A small network was shown many inputs. Here are its activations along a few directions, one row for each input.
Each table varies a few parts of the input and shows all the possible inputs, shuffled.
A made-up example of a description, with smaller parts first: one of 3 separate values, together with either a single point or one of 11 places around a ring or (one of 4 places along a line, together with one of 5 places around a ring).
Shared parts are said once, and a part with two or three values counts as separate values.

Other details of the inputs vary at random and push rows far along two fixed directions, the same in every table; ignore that.
These rows show it; all are for the same input, with only those details redrawn:
[ 15.2  25.1  -3.3  21.5  26.8 -13.3 -27.1   3.2  10.3  10.9  -3.7]
[  0.6   9.0  16.1  -7.9  20.7 -10.1  48.6  10.6  -3.2  13.4  -4.1]
[ 12.4  24.5  -1.7  22.2  24.1 -13.5 -28.9   1.5  10.3   9.3  -3.7]
[-17.0   6.6  24.7  12.3 -12.1 -14.4  -2.2  -7.2 -11.1  -4.1  -7.3]
[-20.5   4.8  27.2  13.9 -16.9 -15.4  -5.9  -9.7 -11.6  -5.9  -8.0]
[-20.5   4.7  27.0  13.6 -16.4 -15.7  -4.8  -9.6 -11.5  -5.5  -8.2]
[-18.7   5.3  25.5  12.7 -13.7 -14.9  -3.0  -8.3 -11.6  -4.5  -7.8]

A family of inputs:
x1: [-32.8 -16.3  23.8  -2.5 -20.9 -11.3 -17.6  12.6   4.5  -9.6   0.5]
x2: [ 42.4 -46.4 -33.9 -27.9  56.3  -6.1  94.1   4.1  -1.9   5.6   8.3]
x3: [ -7.3  -0.3   6.3  -8.7 -31.6  26.9  -2.6 -27.5   6.9 -11.3  -8.4]
x4: [  4.3  -9.0   5.0 -29.6  17.1  -1.4  43.7  32.8   7.6  -7.1  13.3]
x5: [-21.8  -1.3  17.3   3.8 -13.7  -0.6  -1.7 -16.2  -3.0  18.5  15.6]
x6: [ 10.5  23.6 -12.4  20.1  30.9  -5.1 -32.8   7.4  -0.5   4.8  -2.8]
x7: [ -1.5   5.0  11.6  -3.1 -13.3  11.4  -1.8  -4.2 -20.2 -14.4 -19.4]
x8: [ -3.9  -1.3  17.7 -13.3 -28.1  17.1  -8.1 -23.7  -5.1   6.0   4.5]
x9: [-26.8  -3.9  -3.0   7.8 -22.8  -5.0  -3.1  -2.2  -7.2  28.7  12.2]
x10: [  3.2   6.8  19.8  -0.6 -17.3   1.8   1.0  -9.0  -7.9  -8.3 -18.4]
x11: [  8.7   1.5 -16.1   3.9  11.6   4.8 -45.9  22.2   6.5 -21.5  16.3]
x12: [ 27.4  25.2 -22.6  14.1  28.1   2.3 -45.8 -12.9   8.5   0.4  36.3]
x13: [-19.3   5.7  26.8  13.5 -16.3 -14.9  -4.7  -8.5 -12.3  -5.9  -7.7]
x14: [-23.1  -4.5  24.1   4.4 -16.0 -16.1  -8.1   3.1   1.9  -3.8  -3.7]
x15: [ 17.2  11.1 -35.3   5.5  -7.5   9.3 -47.9  -8.2  19.0  14.6 -12.7]
x16: [ 15.0   3.4   5.8 -20.8  21.5  -4.3  52.5  25.5   4.7  -2.3  10.1]
x17: [  9.8   1.3 -21.0 -26.6  19.1   4.1  69.3  16.9 -13.1  18.7  32.5]
x18: [ -6.5  -8.6 -11.3   5.0 -28.5   5.1   5.1 -20.1  -4.2 -29.5   9.0]
x19: [ 33.3  12.3 -39.4   6.8   5.1  21.8 -39.9 -12.3  34.9   6.7 -14.0]
x20: [ 27.0  27.4 -36.7  19.0  41.5  13.2 -31.2  -3.2  39.7  23.2   8.7]
x21: [-17.1 -19.1  12.3 -16.1 -26.2  13.5 -20.6  10.7  -6.4 -20.5  -8.8]
x22: [  9.3  13.1 -18.9  11.1  32.9  -0.2 -39.3  17.0   3.7   5.5   2.0]
x23: [ 15.4   5.2 -11.5 -24.4  23.5  18.1  73.6  -0.7   2.8  -6.0  21.8]
x24: [-14.4 -13.9  17.5 -18.5 -24.4   3.8 -14.3   9.7   8.3 -15.5 -10.9]
x25: [ 10.2 -62.1  -4.2  -4.0 -25.3   6.2  -4.3 -32.1  -3.7  -3.3 -29.9]
x26: [  0.0   9.4  18.6  12.7 -13.4  -8.6   2.6  -6.0 -17.6 -20.3   2.1]
x27: [ -2.2  -1.5  17.6 -10.2 -18.5   0.2  -3.8   2.8   5.1  -9.2 -13.3]
x28: [ 53.7 -21.4 -59.1  25.6  75.9  -9.9 -33.5   1.2  40.5  44.5  -7.1]
x29: [-10.6  -5.4 -15.3   1.2 -23.9  -5.5   5.7  -6.8 -13.9 -12.3  11.2]
x30: [-33.7 -10.5  -1.7   7.8 -35.3  -8.7  -3.0  -9.6  -3.7  12.7  -6.1]
x31: [-12.9 -16.4   6.6 -25.7  17.2   4.5  35.3  34.5  -0.1   5.5   6.7]
x32: [ -6.3   6.2  12.1  12.4 -13.3  -0.5  -0.6  -2.1 -29.4 -28.6   3.8]
x33: [  1.7  -6.8 -15.4 -14.5  13.7   8.8  63.1   5.1  19.7  24.4  -3.4]
x34: [ 22.0  12.9 -21.4  -1.5  19.6  16.3 -42.3  11.1   3.2  -4.5 -11.4]
x35: [-10.9  -5.2   6.5   2.3 -13.4   3.8  -8.5   7.1 -27.2 -28.9   8.7]
x36: [-12.1  -5.2  -1.9  -9.5 -37.7  12.5  -9.9  -9.5  -8.7  16.3   1.4]
What do these inputs look like to the network?
> one of 3 separate values, together with either a single point or one of 5 places around a ring or one of 6 places around a ring
The inputs of x7 and x32 match in every part but the choice among 3 separate values. If x36 is changed in the same way as x7 into x32, which row does it become?
> x17
Which other rows agree with x28 in the choice among 3 separate values? List them by row number.
> x1, x5, x6, x9, x13, x14, x20, x22, x30, x31, x33
A walk changes only the place on the ring of 6. It starts at x21 and steps to x34. List the rest of the walk in order.
> x7, x10, x27, x24
Which other rows does x33 become when the choice among 3 separate values takes its other values? List them by row number.
> x18, x19
Which other rows does x35 become when the place on the ring of 6 takes its other values? List them by row number.
> x4, x11, x16, x26, x32

A family of inputs:
x37: [ 14.7  33.7 -18.1   6.5  24.2   6.3 -17.8  11.2   7.6   9.4  10.2]
x38: [ -8.9  -7.6   3.2  26.2  -7.3 -17.8 -40.6  -5.7  -1.4 -12.7  -1.0]
x39: [  0.5  -4.9  16.7 -27.9  24.1  -4.6  71.6  18.9  -7.9  10.6   0.0]
x40: [-25.9 -10.7  27.5  23.7 -31.7 -23.0 -41.2 -16.2 -21.6 -19.4  -7.3]
x41: [ -8.4   6.4  -3.3  12.8 -14.0  -7.5 -18.5 -14.4  13.7  36.2 -22.8]
x42: [  1.9  -3.3   7.5 -40.4   5.6  10.6  73.4  19.9   6.8  -1.1   4.1]
x43: [ 29.6  -2.3 -31.8   7.5  23.0   3.6 -17.7  -9.3   5.5  -6.1   5.8]
x44: [ 1.2 12.4  1.3 -3.9 20.0 -7.0 29.3  8.1 -0.3  7.1 10.6]
x45: [-24.8 -30.2  16.8 -16.9 -44.8   9.9  15.2 -19.7 -15.7  -8.0   6.4]
x46: [ 29.2  -5.0 -31.3   7.0  19.0   9.7 -14.3   5.4  12.0   2.7  -4.7]
x47: [ 11.2   7.6 -14.8  10.0  23.0  -7.5 -20.7   9.3  14.9  -0.4   4.3]
x48: [ 24.6  -6.8 -29.9   7.9  17.6   5.4 -14.1  -5.7   7.7  -6.6  -0.9]
x49: [  8.1  16.2  -5.8  22.2  20.3 -19.7 -21.4  -0.9   0.7   5.0   6.1]
x50: [ -8.0   3.9  13.0 -21.1   3.7   9.1  32.2  13.9 -11.0   0.9  -1.9]
x51: [ 23.4  22.7  -7.4 -14.4  24.9   9.6   3.4  13.7  14.9   4.0  -0.8]
x52: [-33.4 -16.4  42.1  -7.0 -39.9  -2.8  15.3  -5.3 -29.4 -17.9  -5.6]
x53: [-28.6 -13.7  21.7  16.7 -44.5  -5.9 -41.0  -8.9 -14.3 -25.3  -3.3]
x54: [  1.0 -11.0   2.9  -2.7  20.8   1.2  38.8  -9.3  20.2  39.5 -13.0]
x55: [ 18.3  33.9  -8.8   5.2   8.8   7.9 -19.2   3.2  13.2  -0.4   8.5]
x56: [  2.9 -12.7 -12.9   6.8 -20.0   6.9 -42.2 -13.7   5.2  -2.3   2.4]
x57: [-11.6  -2.4   3.5 -20.7   0.9   8.9  33.8  17.6  -4.9  -1.9   2.6]
x58: [-24.6 -33.0  12.0 -14.1 -46.7   6.7  17.6 -15.4 -19.6 -14.5  -6.9]
x59: [  7.6  23.1  -3.9  16.8  13.3  -0.1 -22.0   3.5   3.8   1.3   7.2]
What do these inputs look like to the network?
> either one of 2 separate values or one of 6 places along a line or (one of 3 separate values, together with one of 5 places along a line)
List by row number the other inputs of the same sort as x56.
> x43, x45, x46, x48, x58

A family of inputs:
x60: [ -1.0   0.0   5.2   0.6  -4.1   1.6 -20.0   5.1  -5.4 -14.3  -2.6]
x61: [ -9.4   8.4  11.4 -28.4 -10.2  12.4  48.8  14.4  -5.2   5.7   1.0]
x62: [ 43.1  11.3 -26.9  -6.5  71.0  -3.7  27.7  29.7   9.7   9.4  11.0]
x63: [ 17.9   2.7 -11.3 -13.0  33.5   4.5  17.6  16.6  19.6  26.7  -9.5]
x64: [-15.7  -6.1  22.2 -17.0  -4.6  -2.6  51.6  -1.7  -7.4   7.3 -12.0]
x65: [-43.6  -1.2  26.2  14.3 -58.0  -6.1 -21.7 -22.8 -25.7 -23.5   3.9]
x66: [ 21.3 -44.3 -40.0 -19.6 -16.3  21.1  18.1 -26.1   4.5   7.2  -4.6]
x67: [ -6.3  10.2  17.0 -20.0 -14.9  14.8  36.0   3.8 -10.4 -10.2   4.5]
x68: [ 30.0  14.1 -16.8 -13.3  46.7   4.0  35.0  27.1   6.5   0.0  18.2]
x69: [ 14.6  28.6 -12.6  12.7   5.2   9.0 -56.1   2.6   6.9 -10.9   7.3]
x70: [  5.0  18.6  -7.5  22.1  -0.6  -1.7 -49.2 -14.6  21.0  20.7  -9.7]
x71: [ 24.1  29.9 -20.9  15.1  16.2   6.0 -62.9   6.2  15.6 -10.3   8.7]
x72: [ 23.1  -5.2  -9.7  -6.5  51.5 -13.2  39.3  19.1   3.8  11.4   2.2]
x73: [-21.4  -3.5  19.2 -20.6 -29.5   8.4  28.6   6.8 -10.3  -7.2   1.7]
x74: [ 16.9 -59.7 -34.6 -27.1  -8.2  26.5  37.9 -11.7  10.4  -1.0  -6.9]
x75: [-21.2 -12.0  18.2   2.3 -27.1  -0.8  -6.7   0.2 -27.4 -36.6   7.1]
x76: [-22.7 -10.3  24.6 -10.5 -21.3  -2.4  32.7  -6.3  -8.1  14.7 -13.5]
x77: [ 42.1 -40.9 -52.7 -22.4  16.1  25.2  29.2  -8.5  20.5  11.8  -3.7]
x78: [ -2.9  19.9  -4.0   3.3 -11.2   2.4 -27.3  -4.5  10.3  12.5  -3.5]
x79: [  0.1   7.7   1.4  20.1   1.0 -10.4 -23.9  -8.2  -8.6 -12.4   3.1]
x80: [ -6.1   6.6  -5.3  13.1 -14.5   2.7 -60.6  -1.8  10.9   4.0  -4.8]
x81: [  6.7   2.4  -0.4  24.1  17.2 -18.9 -23.8  -4.5  -4.1  -0.3  -1.1]
x82: [  3.2   5.2  -7.4  23.7  14.5 -16.5 -26.9 -11.3   5.5  17.9  -2.9]
x83: [  8.7 -36.2 -38.3   3.3 -36.0  19.1 -44.4 -45.2  17.1  -4.7  -8.7]
x84: [-15.0 -18.7  23.1 -17.0  -4.2  -3.9  42.8   7.8 -12.2  -3.1 -13.4]
x85: [  0.6   0.1   1.6 -22.7  16.0   2.9  52.8  19.8  -4.4   3.1  13.3]
x86: [-26.8   0.2  31.6   3.1 -40.9   0.6  -7.7 -16.5 -16.5 -24.0  -4.8]
x87: [ -6.6  -2.8   6.5  10.2 -13.4  -1.7 -23.4  -7.4   7.5   7.7  -9.1]
x88: [ 15.7  21.7  -2.7   7.8  14.7  -0.6 -29.3   5.6   6.8  -5.3  -1.0]
x89: [ 22.5  28.2 -18.1  20.5  25.2  -1.6 -38.8   6.5   3.5 -13.3  13.6]
x90: [ -6.4  -3.0   9.3 -34.3  -1.0  14.6  44.7  23.3  -1.4   0.7   2.1]
x91: [-17.1 -22.0  15.4   0.2  -6.2 -13.7  32.6  -2.5  -6.5   7.1  -4.3]
x92: [ 18.8   6.4 -15.7  33.5  25.8 -18.3 -52.6  -4.5  10.2  -0.7  -0.6]
x93: [ 16.0  18.1 -15.7  31.8  22.2 -13.8 -54.2  -1.3   0.0 -10.0   4.4]
x94: [ 47.3  25.5 -27.6 -10.6  65.9   6.9  16.6  28.0  25.1  13.3   3.7]
x95: [ -1.8  25.0  -2.1  -1.7  -8.9  13.2 -23.4  -2.4  12.5   5.4   1.5]
x96: [-37.5 -15.6  25.2  26.9 -43.3 -17.9 -22.8 -29.1 -12.6   3.3 -11.2]
x97: [-44.0 -11.9  30.0   9.0 -67.1  -0.8 -33.7 -19.7 -13.0 -14.4  -9.4]
x98: [ -0.4   4.0   8.8 -12.7  -7.7  11.8   4.8  11.1  -6.3 -15.4   4.1]
x99: [-40.3 -29.4  32.0 -18.4 -35.0  -4.3  43.1   0.2 -21.4  -7.8  -1.1]
x100: [  3.4   2.7   0.7  23.6   9.4 -14.9 -19.3 -10.8  -1.5   3.1  -2.2]
x101: [ 29.4  25.5 -17.8  -8.9  45.4   6.8  30.2  18.5   8.8   6.6  16.9]
x102: [  4.8  10.6 -13.1  16.7   5.2  -2.7 -59.4   6.4   2.7 -12.8   9.5]
x103: [-13.6  -6.0  26.3  -9.8 -11.4  -4.6  36.3  -1.3 -13.1  -0.1 -10.5]
x104: [ 20.4  13.1 -18.4  -4.4  39.6  -2.5  25.4  15.2  14.1  29.4  10.3]
x105: [-33.2 -27.2  23.0  23.3 -39.7 -16.3 -32.3 -19.2 -19.4 -10.7  -7.1]
x106: [ -8.9  19.1   2.5   4.3 -13.4   6.5 -20.7  -6.3  12.2  12.7  -5.2]
x107: [-34.6 -12.8  26.8 -15.5 -26.1  -5.8  55.5 -10.0 -16.4   9.0   1.6]
x108: [  4.5   5.6 -11.7  14.7   9.1  -6.2 -32.9   1.6  11.9   7.1   7.2]
x109: [15.9  5.1 -7.0  8.6 25.2 -9.8  3.7  9.4 -1.0 -9.0  6.6]
x110: [ -7.1   2.6   7.6 -18.5   9.3  -0.4  53.1  13.6 -11.5   3.1  11.4]
x111: [-12.3 -10.4  22.2  -9.6 -11.3  -5.0  30.2  -0.4  -7.5  -2.9 -11.5]
The inputs of x72 and x81 match in every part but one. If x75 is changed in the same way as x72 into x81, which row does it become?
> x89
What do these inputs look like to the network?
> one of 4 places along a line, together with either a single point or (one of 2 separate values, together with one of 6 places around a ring)
Which other rows does x80 become when the place on the line of 4 takes its other values? List them by row number.
> x78, x97, x106
Which other rows does x91 become when the choice among 2 separate values takes its other values? List them by row number.
> x87
Which other rows agree with x79 in the place on the line of 4? List them by row number.
> x64, x65, x67, x70, x83, x86, x95, x96, x100, x101, x106, x107
